A small network was shown many inputs. Here are its activations along a few directions, one row for each input.
In each table, some parts of the input vary, and every possible input appears once, in random order.
Descriptions start from the smaller parts, as in this example, which fits no table here: one of 6 places along a line, together with either a single point or (one of 2 separate values, together with one of 5 places around a ring) or one of 11 places along a line.
Shared parts are said once, and a part with two or three values counts as separate values.
(in the rows, 128 means zero)

Other details of the inputs vary at random and push rows far along two fixed directions, the same in every table; ignore that.

Rows:
row 1: [115 127  63 136 105 167  27 169 125 123 149]
row 2: [135 128 141 131 136 139 162 102 114 117 130]
row 3: [140  74 153 138  86 128 144 177 162 206 103]
row 4: [144 148 149 109 140 112 137 101 124 116 131]
row 5: [124 146 135 125 129 115 153 116 116 104 118]
row 6: [138 200  55 125 156 191  45  68  76  72 179]
row 7: [118 140 135 123 147 113 148 123 120  99 112]
row 8: [126 155 142 140 127 130 154 109 140 106 125]
row 9: [132  67 145 125 103 103 133 193 150 192  88]
row 10: [124 142 148 137 129 141 156 101 136 112 133]
row 11: [124 132 128 108 156 107 147 102 136 117 136]
row 12: [137  82 154 136  74  96 126 188 173 177 101]
row 13: [127  68 148 134 107  97 133 199 145 193  95]
row 14: [139 142 149 106 158 111 132 108 128 111 125]
row 15: [132 134 147 138 129 133 153 100 130 105 132]
row 16: [117 126 149 122 144 126 145 114 129  96 132]
row 17: [127  59 157 132 106 106 133 196 151 191 109]
row 18: [113 141 146 135 146 109 143 129 130  91 131]
row 19: [131 135  61 152  90 175  34 155 125 132 149]
row 20: [111 127 152 131 148 120 145 121 125  97 139]
row 21: [130 138 128 111 139 108 152  94 132 121 141]
row 22: [131 125  52 143 101 183  46 153  98 152 141]
row 23: [132 148 126 123 141 123 159  88 142 133 137]
row 24: [130 136  52 149  95 174  39 155 112 142 138]
row 25: [113 142 138 132 151 108 148 129 116 100 119]
row 26: [138  73 145 127  85 104 138 186 145 197  93]
row 27: [133 143 151 116 162 105 132 115 123 112 132]
row 28: [143 145  67 132 106 180  27 142 125 161 152]
row 29: [120 121 144 115 152 131 154 117 113 107 130]
row 30: [122 132 150 124 127 127 150 107 125 101 137]
row 31: [126 146 134 131 138 138 166 107 113 126 117]
row 32: [140 140 125 124 140 115 155  87 136 126 137]
row 33: [119 134 130 118 160 102 147 108 131 118 143]
row 34: [125 126 144 117 134 133 159 110 109 112 135]
row 35: [126 156 134 138 132 129 159 109 126 115 114]
Description of these inputs: one of 5 places along a line, together with either one of 2 separate values or one of 5 places around a ring.
Question: The inputs of row 1 and row 12 match in every part but the place on the line of 5. If row 7 is changed in the same way as row 1 into row 12, which row does it become?
Answer: row 5
Question: Which other rows agree with row 25 in the place on the line of 5? List them by row number.
Answer: row 13, row 17, row 18, row 20, row 27, row 33
Question: Which other rows does row 31 become when the place on the line of 5 takes its other values? List them by row number.
Answer: row 9, row 13, row 22, row 26

Rows:
row 36: [127 140  70 143 110 156  63 149 136 143 156]
row 37: [116 143 145 118 161 104 138 130 107  87 117]
row 38: [144  65 208 150  92  73 212 165 171 193  70]
row 39: [148  61 200 135 101  81 219 170 172 196  65]
row 40: [135 130  77 131  91 159  62 147 124 133 157]
row 41: [128 139 123 123 159 120 159  99 129 114 133]
row 42: [144 164 141 126 141 116 146 107 123 105 124]
row 43: [139 151 141 130 146 111 143  97 113 110 122]
row 44: [101 132 144 134 149 128 158 133 102  84 119]
row 45: [135 163 141 122 138 117 141  99 131 104 113]
row 46: [124 122  88 120 122 173  58 143 115 157 157]
row 47: [137 150 155 128 143 132 147 104 133 104 143]
row 48: [129 154 141 142 129 140 166 110 118 102 126]
row 49: [107 125 142 114 146 108 147 125 110  79 133]
row 50: [115 129  66 126 123 158  66 144 121 160 154]
row 51: [143 146 132 116 156 119 150 102 113 113 117]
row 52: [126 129  77 126  89 161  57 138 132 131 146]
row 53: [109 129 158 121 164 120 139 127 116  86 135]
row 54: [133 137 154 132 148 128 144  94 123 109 140]
row 55: [100 135 136 126 164 105 148 127 122  89 133]
row 56: [135 129 129 111 140 123 159  96 117 104 133]
row 57: [123 127  70 147 115 151  59 139 126 147 154]
row 58: [136 116  84 127 124 175  58 143 120 147 152]
row 59: [146  59 158 137  66 113  97 203 199 222  96]
row 60: [123 136 134 104 139 122 159  96 111 114 138]
row 61: [119 136  78 147  92 180  68 147 124 136 132]
row 62: [119 156 131 130 142 118 151  96 147 106 129]
row 63: [132 153 137 109 154 117 150 102 108 123 122]
row 64: [131 134 138 125 131 115 152  92 116 102 138]
row 65: [136  51 142 138  66 119 125 215 163 241  87]
Question: The inputs of row 56 and row 39 match in every part but one. If row 64 is changed in the same way as row 56 into row 39, which row does it become?
Answer: row 38
Question: What is each input in this table made of?
Answer: one of 5 separate values, together with either a single point or one of 5 places along a line
Question: Which other rows does row 65 become when the choice among 5 separate values takes its other values? List them by row number.
Answer: row 46, row 50, row 60, row 63
Question: Which other rows does row 58 become when the place on the line of 5 takes its other values? List them by row number.
Answer: row 46, row 47, row 54, row 59

Rows:
row 66: [149  90 157 122  98  81 142 171 184 201 102]
row 67: [123 135 100 144 104 144 104 143 122 125 124]
row 68: [142 153 141 129 142 128 158  81 128 115 126]
row 69: [118 127 109 144 121 156 104 143 125 134 137]
row 70: [126 118 116 130 119 148  93 137 129 127 147]
row 71: [129 141 150 122 138 119 152 101 122  89 131]
row 72: [113 122  99 117 128 132  95 140 125 135 138]
row 73: [135 144  99 135 107 151 106 127 134 147 137]
row 74: [119 120 104 129 125 133  93 139 136 128 151]
row 75: [122 133 110 141 121 151  98 150 118 128 123]
row 76: [129 123  98 135 118 151 109 138 115 139 133]
row 77: [128 124 111 127 115 134  89 139 128 122 141]
row 78: [137 142 105 119 122 134  90 130 137 145 143]
row 79: [120 120 111 118 121 147  94 138 118 134 134]
row 80: [131 122 102 131 120 152 105 139 113 137 133]
row 81: [145 132 108 129 121 144  89 119 132 145 135]
row 82: [141 139 111 122 116 145  92 129 131 143 139]
row 83: [116 124 103 129 113 153 106 136 119 138 132]
row 84: [132 137 144 118 154 123 158 103 110 103 128]
row 85: [136  71 165 142  85 104 153 175 175 188 104]
row 86: [129 132 111 135 111 143  93 146 118 122 126]
row 87: [144 152 145 125 145 126 153  82 128 115 128]
row 88: [119 141 152 126 162 120 151 109 123  99 135]
row 89: [119 140 141 136 137 131 168  98 128  99 138]
row 90: [120 134 106 144 119 150 102 149 119 130 123]
row 91: [136 161 140 125 135 129 164  90 129 115 130]
row 92: [114 143 142 126 163 113 153 110 128  99 136]
row 93: [121 142 154 130 154 131 157 108 120 100 132]
row 94: [124 132 114 137 124 148  94 151 118 128 126]
row 95: [141 134 102 126 127 132  87 120 138 147 138]
row 96: [122 143 138 120 144 104 152 103 130  90 135]
row 97: [138 160 144 122 137 129 161  91 128 113 130]
row 98: [140  90 190 132 119  79 221 141 158 164  85]
row 99: [140 140 109 121 121 138  90 130 133 144 142]
row 100: [126 123  98 130 117 154 108 137 120 136 131]
row 101: [138 155 133 135 139 127 164  79 131 118 126]
row 102: [124 139 137 111 159 114 155 103 122 102 130]
row 103: [124 143 144 119 144 108 150 102 128  90 135]
row 104: [131 120 104 123 131 138  95 141 115 136 138]
row 105: [124 128 101 142 101 147 105 136 129 125 136]
row 106: [144  67 164 122 100  98 146 179 165 189  92]
row 107: [125 139 132 116 160 108 159 105 117 104 132]
row 108: [124 118 114 129 124 141  91 138 131 128 150]
row 109: [121 120 109 128 125 137  91 138 135 128 150]
row 110: [124 121 112 137 112 154 101 136 129 129 144]
row 111: [116 122 105 116 127 135  92 139 123 135 138]
row 112: [118 123 107 125 114 153 102 137 117 136 132]
row 113: [151 101 191 122 130  57 199 124 181 171  91]
row 114: [140 159 148 118 140 127 157  92 127 113 132]
row 115: [121 149 149 126 160 114 149 115 116  95 122]
row 116: [129 139 143 116 150 130 161 103 115 102 126]
row 117: [127 138 141 112 158 118 155 104 117 101 129]
row 118: [120 140 135 118 157 105 158 104 111 107 135]
row 119: [144  73 170 133  82  96 144 178 170 179  97]
row 120: [124 124  94 133 116 153 111 137 122 137 131]
row 121: [139  86 211 128 118  80 206 140 170 153  99]
row 122: [119 140 148 115 145 129 159 101 113 103 127]
row 123: [121 150 137 123 148 101 151 111 123  90 123]
row 124: [128 138 147 119 151 120 157 102 103 106 131]
row 125: [124 142 138 130 142 126 169 100 104 110 129]
row 126: [133 121 106 128 123 149 101 140 113 137 135]
row 127: [126 127 104 139 102 148 102 136 127 125 136]
row 128: [124 130 114 134 128 144  90 151 118 126 126]
row 129: [126 149 147 123 146 109 148 110 117  89 122]
row 130: [123 121  94 119 132 133  97 141 127 134 137]
row 131: [123 140 140 117 157 108 155 103 109 107 135]
row 132: [136  71 175 136 104 100 141 185 170 187  98]
row 133: [155  85 157 141  87 100 149 157 178 206  92]
row 134: [139  81 163 130  95  77 136 186 171 179  89]
row 135: [121 143 135 132 141 125 171 100 106 110 129]
row 136: [125 134 103 142 106 145 101 144 120 124 124]
row 137: [119 143 150 134 150 134 161 107 121 100 130]
row 138: [158  81 163 129 101  87 135 160 179 203  97]
row 139: [115 150 140 126 161 107 152 116 122  95 123]
row 140: [126 141 143 126 144 126 165 101 103 108 129]
row 141: [116 127 105 147 120 155 106 142 127 135 137]
row 142: [117 125 111 132 136 138  90 145 130 132 143]
row 143: [128 121 100 122 133 134  95 141 119 137 139]
row 144: [129 130 111 132 114 139  90 146 119 120 126]
row 145: [114 125  99 131 112 152 108 135 120 138 132]
row 146: [126 139 144 118 155 112 155 104 105 107 134]
row 147: [129 122 109 129 120 146 100 139 106 140 138]
row 148: [127 140 139 120 146 132 166 102 116 103 124]
row 149: [127 133 107 138 107 145  98 145 119 123 124]
row 150: [118 150 145 125 161 110 149 115 121  96 122]
row 151: [119 121 109 117 126 139  92 139 119 135 137]
row 152: [128 126 109 136 104 148  99 137 126 123 136]
row 153: [118 135 102 147 118 150 104 148 121 130 124]
Question: The inputs of row 111 and row 83 match in every part but one. If row 142 is changed in the same way as row 111 into row 83, which row does it become?
Answer: row 69
Question: The inputs of row 116 and row 102 match in every part but one. If row 114 is changed in the same way as row 116 into row 102, which row does it become?
Answer: row 78
Question: The inputs of row 113 and row 95 match in every part but one. If row 118 is changed in the same way as row 113 into row 95, which row does it become?
Answer: row 131
Question: What is each input in this table made of?
Answer: one of 8 places along a line, together with either one of 2 separate values or one of 4 places along a line or one of 5 places around a ring
Question: Which other rows agree with row 128 in the place on the line of 8? List them by row number.
Answer: row 70, row 71, row 79, row 81, row 82, row 84, row 106, row 124, row 132, row 144
Question: Which other rows does row 107 become when the place on the line of 4 takes its other values? List them by row number.
Answer: row 72, row 118, row 130
Question: Which other rows agree with row 137 in the place on the line of 8? List them by row number.
Answer: row 68, row 75, row 80, row 97, row 110, row 112, row 140, row 148, row 149, row 152
Question: Which other rows does row 101 become when the choice among 2 separate values takes its other values? List them by row number.
Answer: row 73
